These are the activations of a small neural network, seen along a few directions. Each row is one input.
Each table varies a few parts of the input and shows all the possible inputs, shuffled.
A made-up example of a description, with smaller parts first: line(4) and (point or line(9) or (values(3) and ring(8))).
Shared parts are said once, and a part with two or three values counts as separate values.

Other details of the inputs vary at random and push rows far along three fixed directions, the same in every table; ignore that.

A family of inputs:
r1: -25  -3  39  22 -44  17 -23 -35  19  24 -20
r2:  20  22 -13  24 -30  16 -40   0 -15 -31  12
r3:   6  18  -7  16 -33  -2  -7 -20 -33 -44  11
r4:  -2  42   3   7 -24  15 -28  18  -6 -32  18
r5: -62  -5 -27   9  11  20  -7  28 -27 -40  10
r6:  31   5 -47 -67  20 -22   4  17 -12   8  48
r7: -26  17  -9  29  27  13  -1  41 -24 -55   6
r8:   8  24  46  33 -29  26 -18 -17  29  12 -26
r9: -40 -21 -25   7  20  16 -39  27 -31 -41  -9
r10:  13 -63  -3  12 112  18  65  53  44  20 -20
r11:  10  19  46  35 -24  12 -19 -20  24   7 -42
r12:  36  17 -27 -57 -32 -76   9   0 -33  32  38
r13:  44  12 -62 -29  11 -34  24  32  -4   4  41
r14:  49   9 -31 -59 -22 -67 -22  -2 -26  39  23
r15:  35   8 -36 -47 -24 -76 -27  -1  -8  42  34
r16: -28  44  -1   9 -27  -6 -16   7 -19 -24  11
r17: -29  24 -19  19  22  27  -1  44 -15 -51   3
r18:  19  -2 -44 -64  13 -27   3  30 -21  20  47
r19: -26  20  -6 -11 -40   2 -12  -1 -41 -23   0
r20:  21  11  40  39 -32  15 -17 -20  24   3 -45
r21:  37 -50  -7  -9  60  26  43  -4  47  48  -6
r22: -22   4  39  24 -31  -2 -25 -40  29  10 -38
r23: -12  21  48  29 -27  18 -22 -26  24  22 -20
r24: -16   9 -16  34  20  17   2  40 -24 -59   3
r25:  72  15   7 -26 -46 -30  23 -26  46  62  19
r26: -19  15 -26  24  15  30   2  43 -16 -55   0
r27:   4  17  59  37 -27   1  -2 -19  18   0 -34
r28: -41 -56 -21 -12 103  18  72  39  56  31 -11
r29: -36  -3  47  27 -47  -3   8 -37   9  14 -22
r30: -22  40   5   4 -23   6 -32   9 -13 -22  25
r31:  16 -56 -15   8 110  43  49  54  55  32 -13
r32:  13  18 -36 -31  29 -61  16  35 -13  15  48
r33:  64  15 -26 -45 -14 -68  -2 -17 -32  27  39
r34:   0  -6 -29  33  27  28 -29  27 -24 -54  -5
r35: -11  -7 -24  15  36  33 -31   6 -47 -45  -5
r36:  30 -60  43  -4  44  46  84 -33  91  80 -34
r37: -17  30  15  17 -16 -23 -32   4 -28 -30   9
r38:  54  33 -43 -54 -29 -54  12 -15 -25  31  42
r39:   6 -64 -16  15 104  25  83  40  40  20 -10
r40:  -5  -9 -17  35  25  17 -12  28 -29 -62   4
r41: -31  -6  44  19 -51  -1   9 -33   9  10 -32
r42:   8 -52  45 -19  44  28  95 -35  77  84 -55
r43: -57  -9 -29   1   6  22  -6  31 -27 -43   0
r44: -10   5  48  12 -37  10  14 -51   0  -1 -34
r45: -13  12 -18  18  18  42 -14  44  -9 -53  14
r46:  23  28 -32 -45 -28 -91   3  -2   0  26  47
r47: -20   0 -33  14  16  38   5  13 -29 -59   7
r48: -28 -12  53  27 -41  -6  -7 -37   8  12 -28
r49: -23 -16  51  19 -44  -4  -7 -34   8   8 -37
r50: -19  -9 -21   0  34  28 -33  10 -39 -52 -11
r51: -33   1  43  13 -49  21  -7 -32  24  20 -12
r52:   1   9  41  12 -36  41   2 -49   6  12 -16
r53:  56  14 -22 -60 -17 -74  -6 -14 -24  19  33
r54: -11  16  49  31 -22   5 -23 -29  19  16 -36
r55:   9   5  37  23 -30  38 -14 -51   2  17 -25
r56: -55   4 -20   4  20  25 -23  27  -5 -47  21
r57: -19  -7  36  15 -48  19 -23 -31  19  21 -29
r58: -24   9  38  22 -36  11 -24 -37  34  15 -22
r59: -50  -7 -11  17  29  -4 -23  23 -21 -55   6
r60:  27  -7 -47 -54  20 -30 -11  28 -24  27  38
r61:  52 -12 -46 -33  28 -45  10  13 -21  -4  40
r62:  -1 -69 -14 -22 115  46  49  25  36  35 -15
r63:  58  10  14 -29 -32 -51  39 -50   8  66   9
r64: -29  12  -7 -11 -43   7 -33   4 -17 -23  16
r65: -36 -19  -5   5  25  12 -18  24 -53 -47  -3
r66:  79  -3   5 -27 -29 -42  10 -48  31  62  -5
Description of these inputs: ring(6) and ring(11).
Question: The inputs of r7 and r27 match in every part but the ring(6) part. If r32 is changed in the same way as r7 into r27, which row does it become?
Answer: r37
Question: The inputs of r29 and r51 match in every part but the ring(6) part. If r24 is changed in the same way as r29 into r51, which row does it become?
Answer: r45
Question: Which other rows does r56 become when the ring(6) part takes its other values? List them by row number.
Answer: r22, r28, r46, r58, r59

A family of inputs:
r67:  10   5  23  19 -53  -4  -8 -38  13   4 -18
r68:   2  18  40  13 -42 -11 -11 -28   2  11 -26
r69: -21 -11 -17 -34   3 -13  -7   0 -16  11  19
r70:   1  27  34  23 -46  -8   6 -35  10   5 -13
r71:  12  -8 -27 -10   4  -9  -9   6   2  -3  17
r72: -23 -14 -20 -26  -3 -22   9   3 -16   4  19
r73:   1 -54  26  28  56  34  52  -2  38  24 -36
r74:   6  -5 -26 -14   4 -13  -9  11   5  -2  12
r75:  -77   13  -10   56   34   74  -45   31  -52 -102   -3
r76:   3  16  32  11 -43  -3 -22 -32   5  19 -24
r77: -22 -38  27  15  54  36  48  12  60  34 -26
r78:   8   2 -16 -10  14 -22  -6  11 -14   3   5
r79: -19 -13 -14 -26   3 -27  12  -1 -24   1  16
r80:  21  -4 -20  -9  10  -3 -15   8  -4   3  18
r81:  13   5 -23 -19   1   3   6  11  -4  -2  18
r82:  14   6  29  20 -48  -9  -6 -43   4   1 -21
r83:  -5 -48  19  13  48  50  51   5  48  33 -30
r84:   2  20  43  14 -41  -6 -19 -25  11  15 -14
r85:   3  14 -19 -11  11  -6  -5  11   3   5  24
r86: -100  -14   -9   32   28   66  -45   20  -70  -94   -8
r87:  12  -5 -20  -9   9 -23   2   7  -8  -9   6
r88:   1  12 -22  -3   4 -16  11  14   3  -2  22
r89:   7  13  -9 -13  16 -13  -8  15  -3   3  18
r90:  10  11 -20 -22   8   2  -1   8  -3   0  18
r91:  16  -7 -23 -14  10  -6 -16   3  -2   0  15
r92:  21  -7 -18  -8  15 -16  -6  -1 -13  -6  10
r93:   2   3 -15 -18   7 -12 -14  20  -2   8  10
r94:   1  11 -15  -7   4 -19   7  21   4  -3  20
r95:   0   2 -19 -10   1 -21   2  24  -2   1   9
r96:  10  11  33  12 -41  -9 -15 -41   4   4 -26
r97:   3   6  -9 -13  10 -14 -13  22   3   5  20
r98:  12  10 -17 -13   7 -12  18   8 -11  -9  14
r99:  20   2 -20 -17   6   4  -6  11  -8   3  17
r100:  18  -5 -24  -5   4  -5  -7  11  -1   0  20
r101:  22  10  35  22 -41  -2 -13 -41  -1   6 -18
r102:   8  13  -7  -9  17 -20   1  14  -6  -3  16
r103:   4   2 -14  -9   7 -26   4  20 -11  -2   6
r104:  23  17 -22 -26 -10  -4 -11   4 -15  -1  22
r105:  -6  16  31  10 -53  -4 -13 -21  17  16 -19
r106: -83  16  43  74 -24  79 -61  -4 -42 -90 -48
r107:   3  24  27   7 -53  10   0 -33  16   8 -11
r108:   3  12 -12 -15  11 -10  -9  18   4   3  21
r109:  20  17  36  13 -45   4  -4 -37  -4   6 -19
r110:   0  13 -22  -7   5  -9   2  13   6   2  25
r111:   2  15  32  18 -49 -14  -5 -30   4  10 -26
r112:   1   0 -24  -7   1 -20   0  19  -3   2   8
r113:  10  11  31   8 -42  -2 -23 -39   8  11 -24
r114:  17  20  33   4 -45  13  -8 -38   0  11 -18
r115:  14  11 -17 -20  12  -1   0   6 -10   0  15
r116:   3   1 -21 -16   8 -11 -16  16  -3   9  10
r117: -15 -33  30  22  64  33  53  -2  43  29 -30
r118:  19  -6 -24   0   3 -12   1  12  -5  -4  17
r119:  21   6 -14 -17  12  -5   9   5 -19  -6  11
r120:  18   0 -23  -9  -1  -5  10  15  -8  -4  15
r121:   8   9 -23 -14   1  -8  15  12  -3  -7  17
r122:   5  11 -10  -6  10 -24   9  17  -4  -6  16
r123:   5   5  -7  -4   9 -28   5  21  -5  -5  15
r124: -21 -44  31  22  51  26  52  16  55  31 -30
r125:  10  -3 -22 -18  10 -10 -17   8   1   1  10
r126:  15  11 -14 -16  14  -9   9   4 -13  -6  13
r127:   3  21  46  18 -40 -13 -11 -27   7   8 -16
r128: -21   4  38  -4 -47 -13  -5 -49 -13  14 -16
r129:   0   0 -24 -12   2 -14  -9  18   1   6  11
r130:  14   4 -23 -14  -1  -3  14  12  -8  -6  15
r131:  -4 -44  27  14  53  42  65  -1  35  23 -38
r132:  25  -4 -17  -7  14  -6 -14   5 -12   2  15
r133:  22   0 -17  -9   5 -10  12  11 -16  -7  12
r134: -13 -54  18  16  51  29  48   2  52  27 -40
r135:  -3 -55  23  15  62  40  33  -8  42  32 -37
r136: -105  -15  -15   31   17   64  -37   25  -57  -93   -2
r137:  -5  19  37  15 -50  -5 -12 -20  23  13 -10
r138:  23   2 -17 -15  11   1  -5   9 -15   2  13
Question: What is each input in this table made of?
Answer: ring(6) and (point or ring(11))
Question: The inputs of r122 and r102 match in every part but the ring(6) part. If r82 is changed in the same way as r122 into r102, which row does it become?
Answer: r92
Question: The inputs of r103 and r106 match in every part but the ring(6) part. If r111 is changed in the same way as r103 into r106, which row does it become?
Answer: r76
Question: Which other rows agree with r136 in the ring(6) part? List them by row number.
Answer: r71, r74, r77, r81, r83, r100, r105, r107, r110, r129, r137
Question: Which other rows does r90 become when the ring(11) part takes its other values? List them by row number.
Answer: r80, r85, r91, r93, r97, r99, r104, r108, r116, r125
Question: Which other rows does r79 become when the ring(6) part takes its other values? List them by row number.
Answer: r69, r72, r86, r128, r136
Question: Which other rows agree with r120 in the ring(6) part? List them by row number.
Answer: r67, r72, r88, r94, r95, r112, r118, r121, r124, r130, r134

A family of inputs:
r139:  -9   7  10  32   0  36  -6  -5 -23 -44  -6
r140:  -8 -13  21  -5 -21  -9  15 -28  10  15  -9
r141: -12 -33 -24   5  63  19  17  20 -20 -23   0
r142:  36  -8 -31 -34  31 -14  -5  16  -4  20  19
r143: -18  13   8  39  -9  23   0  15  -9 -46 -13
r144:  30  -9 -23 -11  35 -13  16  29  29  24  17
r145: -17   6  14  36   2  45  15   5   0 -38 -24
r146:   7 -11  14  -4 -16   4  -9 -24  12  24 -20
r147:  18 -10  17   1 -12   6 -10 -24   8  24 -21
r148:  -7 -17 -25  14  57  29   0  49  13 -18   4
r149:   2  47 -48  -5 -48 -28 -60  12 -97 -84  37
r150: -13  16  14 -13 -27 -14 -15 -12   8  19   2
r151:  18   2   8  -1 -21 -10  -9 -28  -8   8  -6
r152:  -4 -22 -24 -32  29 -18  24  13  11  34  21
r153: -11   5   6 -11 -33  -8 -13 -17   2  21   5
r154: -41 -21 -20 -10  57  22  -3  43   1  -8   5
r155:  20  13  15  12 -16   7  20 -19  22   9  -8
r156:  -6 -12  21  -6 -25 -10  21 -21   5  13 -15
r157:  27  -7 -22  -8  34 -21  34  24  23  17  18
r158:  35  -8 -30 -33  32 -16  -1  12  -6  17  22
r159:  -3  18  17   1 -23 -21  -7 -10   8  12   1
r160: -41  12  16  26  -6  12  -4  12 -19 -38 -13
r161:  22   0 -30 -19  26 -32   0  32  13  18  27
r162:   9   0   4  -8 -25  -9 -17 -25  -2  12  -7
r163:  -5   7  26   4 -12  -8  -4 -10  23  25 -11
r164: -22 -34 -26  -3  55  16  24  27 -21 -24  -6
r165:   8   1   5  -7 -25 -12  -9 -28  -5   8  -6
r166:  26  22   4   4 -25   6  -8 -12  16   7   0
r167: -13  49 -36  12 -34 -23 -61  25 -54 -71  39
r168:  20  69 -41 -33 -68 -68 -76  16 -51 -26  56
r169:  18   0  24   1 -14   1  19 -24   0  12 -19
r170:  -8   8  28   7 -13 -16  14 -14  17  18  -9
r171:  21  12  14  10 -16  11  11 -18  26  12  -9
r172: -55 -13  17  22  -4  32  12   0 -13 -23 -21
r173: -57  -2  24  21   2  27  10   5  -8 -25 -24
r174:  -6 -13  19  -6 -20  -5   5 -27  13  18 -10
r175:  -2 -10 -34 -35  17 -32  20  15  -7  21  33
r176:  27   4  23   8 -17   7  24 -18   4   9 -14
r177:  18  -1  21   1  -9   5   4 -30   7  16 -14
r178:  17  -1  23   3 -10   1  13 -31   4  13 -13
r179:   3   7  24  17 -15 -14  14 -11  23  14  -9
r180:  58  13 -15 -27 -11 -21  -9  -1   4  29  21
r181:   8 -31 -23 -37  30 -14   8  16  14  31  13
r182:   5   7  24  15 -19 -15  21  -5  19  12 -15
r183: -58  -3  24  22   7  28   4  -2  -3 -24 -17
r184:  44  -4 -29 -25  30 -10   4  18   0  16  27
r185:   7 -30 -22 -35  31 -17  13  12  13  29  16
r186: -10   5   6 -12 -34  -6 -17 -13   4  23   2
r187:  -6 -24 -36  -3  53  17 -13  27 -27 -26   9
r188:  27  21   4   2 -26   8 -13  -8  18   9  -3
r189: -18 -20 -22  12  59  19  -3  50   9 -15   3
r190: -35 -18  14  27   8  33   1 -15 -13 -30 -26
r191: -11  -5  19  35  11  50  -3  -6  -6 -31 -18
r192: -19  11   7  39  -3  28 -14   9  -1 -41  -8
r193: -18   5  24  -6 -16  -8   6 -18  18  25  -8
Question: The inputs of r182 and r179 match in every part but one. If r173 is changed in the same way as r182 into r179, which row does it become?
Answer: r183
Question: The inputs of r156 and r140 match in every part but one. If r149 is changed in the same way as r156 into r140, which row does it become?
Answer: r141
Question: What is each input in this table made of?
Answer: line(5) and ring(11)
Question: Which other rows does r184 become when the ring(11) part takes its other values? List them by row number.
Answer: r144, r150, r153, r158, r161, r162, r163, r166, r185, r187
Question: Which other rows does r142 become when the line(5) part takes its other values? List them by row number.
Answer: r158, r169, r177, r178
Question: Which other rows does r190 become when the line(5) part takes its other values? List them by row number.
Answer: r146, r162, r164, r165

A family of inputs:
r194: -25  -5 -32  -8   8 -16  20  33 -57 -68  11
r195:  28  39  31 -45 -65 -63 -30 -66  -6  73  33
r196:  32  -5  12  27  -5  60 -14 -22  23  -3 -53
r197:  -8  35  46   8   8  39 -14 -15   9  12 -43
r198: -29   6  31  26 -10  53   8  -4  61   8  -3
r199: -15   6 -32   0   1   2  15  58 -65 -48   8
r200:   3 -23 -54  10  30  -1 -32  -4 -43 -61  18
r201: -33  14  44  17   6  -9 -10 -52 -13  -3 -23
r202: -10  15 -26  27  22 -18  -8  48 -10 -72  38
r203:  -6 -56 -30 -54  35 -16  73   3  18  69  21
r204:  21  -1 -39 -16  31 -64  37   4  41  27  43
r205:   0  30 -32  40  17  -2  -8  70 -20 -49  30
r206:  -37 -111   -8  -34   78  -50   17   64   88  109  -49
r207:  39 -16  30  50 -15  35  -6 -11  -3  -4 -43
r208:  -1  25  64  33   0  13  -6  -5 -18  11 -36
r209: -27  22  50 -12 -12  38 -32 -23   0  11  -3
r210:  57 -27 -56 -42   4 -35 -13 -16  -8  42  49
r211:  111   48   -1  -27 -123  -97  -55  -59  -28    0   31
r212: -48 -22  21  18 -15   7  50 -45  -1  -5 -43
r213:  13 -17  13  10 -20  60 -26 -31  14  -1 -19
r214:  33  -7 -36 -64  21 -12  58  30  21  45   0
r215: -42 -11  28  43  -9  33  12 -23  48  14   1
r216: -41  -2 -39 -42  -6  33  -6  38 -40 -43  35
r217:  -6  46 -51  15  19  20 -21  56   3 -51  23
r218:  -9  16  65  20  -1  -8 -10 -27 -13 -14 -26
Question: What is each input in this table made of?
Answer: point or (values(4) and ring(6))
Question: Which other rows does r204 become when the ring(6) part takes its other values? List them by row number.
Answer: r198, r202, r205, r215, r217
Question: Which other rows does r213 become when the values(4) part takes its other values? List them by row number.
Answer: r198, r209, r216
